Each row below holds a small network's activations on one input, seen along a few directions.
Each table varies a few parts of the input and shows all the possible inputs, shuffled.
A made-up example of a description, with smaller parts first: one of 2 separate values, together with either a single point or one of 9 places along a line or (one of 4 places along a line, together with one of 8 places around a ring).
Shared parts are said once, and a part with two or three values counts as separate values.
(in the rows, 128 means zero)

Rows:
R1: [184 120 128 128 130 127 151 118  81 122 104 101 130  77  96 138]
R2: [ 77 130 154 249 103 152  44 115  91 161  95 156  59 157 125 103]
R3: [ 97 170 119 131 130 128 133 185 105 148 189 177 120 108 113 144]
R4: [ 92 122  94 226 113 144  99  67  92 114  98  90  41 172 151 109]
R5: [201  93 133 106 119 123 103 116 138 107  84 115 153 143 125 115]
R6: [110 146 128 108 110 118  81 172 169 133 165 195 141 171 138 132]
R7: [127  87 153 139 142 123 183 137 105 118  92  97 134  72 117 141]
R8: [100  85 162  91 126 100 128 162 139 123  94 149 146 164 165 145]
R9: [ 79 135 160 143 147 122 168 180 127 165 153 151  99 105 120 143]
R10: [ 99 179  96 113 137 124 164 130 100 119 184 134 129 119 134 162]
R11: [121 108 123 153 154 141 206 100 133 135 126  74 124  93 112 133]
R12: [139  65 157 114 131 121 137 129 155 111  62 117 162 138 142 118]
R13: [139 182  79 107 138 145 138  86  94 122 176  95 132  93 111 127]
R14: [137 186 114 121 119 148 109 132 108 143 175 144 120  75  97 111]
R15: [ 88 117 168 115 130 117 119 164 183 159 118 175 125 168 142 130]
R16: [155 143 101  98 131 129 119 134  59 103 157 121 134  73 120 127]
R17: [167 122 112  73 113 115  66 122 125  85 131 136 159 139 147 108]
R18: [150 165  90  84 122 134  84  76 159 105 149 107 160 159 137 109]
R19: [ 91 101 150 119 146 109 177 180  79 133 130 127 120 104 139 158]
R20: [148 161 117  95 105 140  58 122 163 134 148 162 149 146 119  89]
R21: [188 127 109 119 128 142 123  77 172 124 110  85 149 162 119 114]
R22: [175 144 100 143 140 144 171  83 116 136 139  71 120  97  92 135]
R23: [130  99 139 128 140 138 157  86 193 121  90  91 155 153 140 118]
R24: [184 135 148 128 110 143  91 114 189 145 103 136 138 144 103 106]
R25: [ 84 131 128 128 155 124 202 134 112 145 156 109 110 121 137 152]
R26: [115 149  98  93 123 114 116 125 158 106 166 149 153 187 157 140]
R27: [ 93 119 139 102 137 116 154 118 171 133 120 129 138 182 162 138]
R28: [104  84 131 224 107 113  62 117  40 115  65 125  70 141 174 120]
R29: [127  97 163 138 131 140 131 130 200 149  86 143 141 141 120 102]
R30: [123 112 121  82 111  97  90 168 125  95 140 171 160 167 160 147]
R31: [175 148 135 156 125 144 144 125 130 155 138 119 106  80  77 120]
R32: [107 146 120 103 128 109 138 176  67 107 158 154 138  99 137 168]
R33: [119 112 156 166 143 139 179 143 149 153 123 121 109  76  97 119]
Question: What do these inputs look like to the network?
Answer: one of 3 separate values, together with either a single point or (one of 2 separate values, together with one of 5 places around a ring)
Question: Changing only the choice among 3 separate values turns R18 into R17. The same change can be made to R27. Which row results?
Answer: R8
Question: Change only the place on the ring of 5 in R10. List by row number the other rows that result.
Answer: R11, R13, R22, R25
Question: List by row number the other rows that have the choice among 3 separate values in common with R20.
Answer: R2, R3, R6, R9, R14, R15, R24, R29, R31, R33

Rows:
R34: [138 122 125 121 105 125  43 128 110 103 115 144 122 151 154 104]
R35: [ 60 159 145 193 143 139 181 158  71 182 162 134  53  69 104 143]
R36: [105 154  91  98 122 121  99 131 122  99 167 145 151 153 149 129]
R37: [115 124 126 242 123 166 137  79 113 157  86  98  70 103  96 104]
R38: [161 146 125  65 127 115 157 160 162 127 161 158 183 123 111 155]
R39: [104  85 149 106 147 116 171 118 166 118  95 100 153 151 157 132]
R40: [139 170 127 103 164 139 220 153  85 148 196 106 120  27  85 149]
R41: [ 83 125 147 156 144 113 168 174  18 140 144 128  88  55 127 163]
R42: [144  91 127 203 120 136 121  95  57 106  65  90  94  86 119 129]
R43: [204 141 106 137 136 158 171  68 122 125 115  71 140  51  69 114]
R44: [162 123 112 110 123 119 106  94 149 120 112 103 125 188 148 127]
R45: [115 146 126 151 111 146  57 115 158 139 138 152 109 165 131  89]
R46: [113 137 114  99 127 105 149 153 128 115 151 149 157 165 144 169]
R47: [ 82 158 114 149 158 126 200 144  48 135 183  93  81  72 127 166]
R48: [135 123 149 157 113 130  91 112 169 158  96 142 103 183 132 107]
R49: [109 127 121 115 111 117  69 161 103 103 137 174 138 140 154 123]
R50: [116 109 143 117 117 102 119 182 110 119 121 178 146 151 148 162]
R51: [157  94 146 130 114 112  76 128 127 121  83 130 125 174 149 124]
R52: [ 82 153 122 142 116 135  85 151 149 138 155 180 119 156 130 111]
R53: [152  92 156  73 147 126 178 127 201 127 105 106 175 112 122 116]
R54: [ 90 135 144 144 122 120 134 174 155 155 138 184 125 168 124 150]
R55: [205 136 128  78 120 126 113 103 178 129 120 112 153 146 110 115]
R56: [136 146  94 101 116 130  84  92 134 101 147 120 141 163 147 115]
R57: [ 83  84 177 146 143 130 159 138 191 155  83 132 124 153 140 115]
R58: [153 165 100  67 125 134 108 137 158 113 179 150 182 117 114 120]
R59: [109  58 174 122 138 114 141 149 149 120  68 124 139 139 160 125]
R60: [180 160 108  69 115 137  84 103 163 113 155 126 165 120 116  97]
R61: [151 122  87 191 137 146 165  58  87 116 106  52 103 105 117 131]
Question: Changing only one part turns R37 into R42. The same change can be made to R52. Which row results?
Answer: R49
Question: What do these inputs look like to the network?
Answer: one of 4 places along a line, together with either one of 2 separate values or one of 5 places around a ring
